A small network was shown many inputs. Here are its activations along a few directions, one row for each input.
In each table, some parts of the input vary, and every possible input appears once, in random order.
Descriptions start from the smaller parts, as in this example, which fits no table here: one of 3 separate values, together with either a single point or one of 9 places around a ring or (one of 5 places around a ring, together with one of 6 places along a line).
Shared parts are said once, and a part with two or three values counts as separate values.

Other details of the inputs vary at random and push rows far along three fixed directions, the same in every table; ignore that.

A family of inputs:
R1: [  1   0  21  30  -1 -13   3 -23   7  13  27]
R2: [-14 -61  31  -3   7  10  30  37   9 -12  -9]
R3: [ -7  29  -8   8 -15 -21 -16 -16   2  -7   2]
R4: [ 38  14 -29  26  36  23  12 -62  -8  50  34]
R5: [ 26 -82  36   4  30  21  45 -17   2  28  11]
R6: [-24  -3  51   9 -21 -24 -16   6  11 -18  13]
R7: [ -1  35 -44  -7  -8  -6 -15   2  -5 -15 -24]
R8: [-21  -1  31   7 -17 -21 -10   6   9 -15   7]
R9: [ -7   3 -34 -28   0  17  -3  35  -9 -29 -41]
R10: [-18  27   6   8 -13  -8 -19  11   6 -19   7]
R11: [-16  30  44  29 -23 -30 -28 -17  13  -7  33]
R12: [-10  -7  65   2 -25 -17 -24   0   4 -20   8]
R13: [  7  52 -52 -19 -10 -11 -14   1  -8  15  -9]
R14: [-25  -4  47  12 -24 -31 -13   4  11 -17  11]
R15: [ 10 -65  -3 -30  19  20  45  40  -4  24 -18]
R16: [ 10  35   7  17  -3  -9 -21 -43  -1  12  26]
R17: [  8  -4   6   2   5   3   0 -17   0   5   8]
R18: [ -8  39 -32 -11 -13 -10 -10  26  -2   6  -6]
R19: [ 44 -25 -27   9  35  25  28 -39  -8  37   4]
R20: [ -9  24 -10   5   0  11 -11   6  -1  -8   6]
R21: [  1  29  -7   9 -17 -23 -18 -17   0  -7  -3]
R22: [-20   5 -35 -22   3  15   1  39  -2 -27 -29]
R23: [  6 -10 -32  -2  26  32  19  11  -5   6  -7]
R24: [  2 -67  36 -18   5  13  22  30   1 -16 -22]
R25: [ 34  28 -52  17  35  30   7 -51 -12  42  23]
R26: [  0   4 -36 -41 -12  -2   1  47  -8  -8 -42]
R27: [  8 -30  51  18  -2 -15   7 -31   7  15  25]
R28: [-14   4 -33 -30   2  22  -2  34  -8 -27 -33]
Each input here is: one of 4 places along a line, together with either a single point or one of 6 places along a line.
- Changing only the place on the line of 4 turns R6 into R19. The same change can be made to R14. Which row results? => R21
- A walk changes only the place on the line of 6. It starts at R20 and steps to R23. List the rest of the walk in order. => R10, R11, R2, R1
- Which other rows agree with R5 in the place on the line of 4? List them by row number. => R3, R13, R16, R17, R27, R28

A family of inputs:
R29: [ 23   7 -41 -21  27  29  14   3  -8  23  -8]
R30: [-18   0 -12 -26 -30 -25  -2  22   0 -28 -33]
R31: [ -9  50  -1   5 -17 -34 -36 -17  11  -2  11]
R32: [ -5 -72  48   4  17  20  33   8  -4  22  17]
R33: [ -3  -3  -8   3  -6   0   2  45  -3 -19 -24]
R34: [  3   2  45  45 -13 -10  -4  -7  14   8  33]
R35: [ -1 -11 -63  -4  28  19  35   6  -5   7 -16]
R36: [ 41  21 -49  -2  15  -1   0 -51  -4  39  11]
R37: [-13  30  -9   3  -3  -2 -34 -18   6 -40  -7]
R38: [ 31  18  -1  20  -6 -11  -6 -14  -3  19   3]
R39: [-16  20  -6  -7   0  17  -2  23   6  -9  10]
R40: [ -3 -15  -8   7  12  10   8 -27  -1 -23 -13]
R41: [ -9  31  -2   0 -11 -10 -21 -12  -9  13   3]
R42: [ 21  17   2 -19  -9  -1 -11 -12  -5  13   9]
R43: [ -5   3  -8 -41  -6   8  -2  43  -4 -17 -26]
R44: [ 15 -46   9  -9  34  36  36  13  -1  21  13]
R45: [ 19   1 -50  14  23  26  21  17  -7  12 -13]
R46: [  5 -46  49  16  -1  16   4  12   3 -35 -17]
R47: [-11 -28 -13  -7   9  -3  27  17   0  -7 -15]
R48: [-12 -12  39   9 -14 -33   2 -12  10   0   7]
R49: [ 27  28 -42   3  14  11   0 -45 -19  47  10]
R50: [-11  -8  38   7  -6 -26 -10   0  12  -5  20]
R51: [ -1  -9   6   5  11  26  -6 -28 -14  -9  -2]
R52: [-14 -26 -12 -19  10  18  17  31 -14   1 -18]
R53: [17 19 -4 18 -6 -8 -9  3 -1  8 -6]
R54: [-24   9  -3 -30  -4  25 -22  36  -3 -62 -32]
R55: [ 28  42 -42   3  24  16  -1 -28 -10  32  24]
R56: [-33 -44  30   5  -5  -6  25  25  15 -18   0]
R57: [-43  52 -10   4 -27  -7 -31  14   0 -18   6]
R58: [ 10 -10  50   8  -9 -31 -11 -28  13  16  26]
R59: [ -8  -7  44  29  -1 -15  -3 -25  21  12  46]
R60: [  8  -8  52   3 -24 -21 -14 -34  -6  25  25]
R61: [ -3   9 -14 -20 -34 -11 -14  51  -4 -33 -44]
R62: [ 20 -59  -1  -8  20   5  46 -11  -1  24 -11]
R63: [-25  46 -11   5 -14 -24 -30   4  12 -18  11]
- Describe the family of inputs behind these rows. => one of 5 separate values, together with either a single point or one of 6 places along a line
- Changing only the choice among 5 separate values turns R35 into R32. The same change can be made to R47. Which row results? => R52
- A walk changes only the place on the line of 6. It starts at R42 and steps to R43. List the rest of the walk in order. => R29, R55, R44, R39
- Change only the choice among 5 separate values in R34. List by row number the other rows that result. => R39, R56, R57, R59
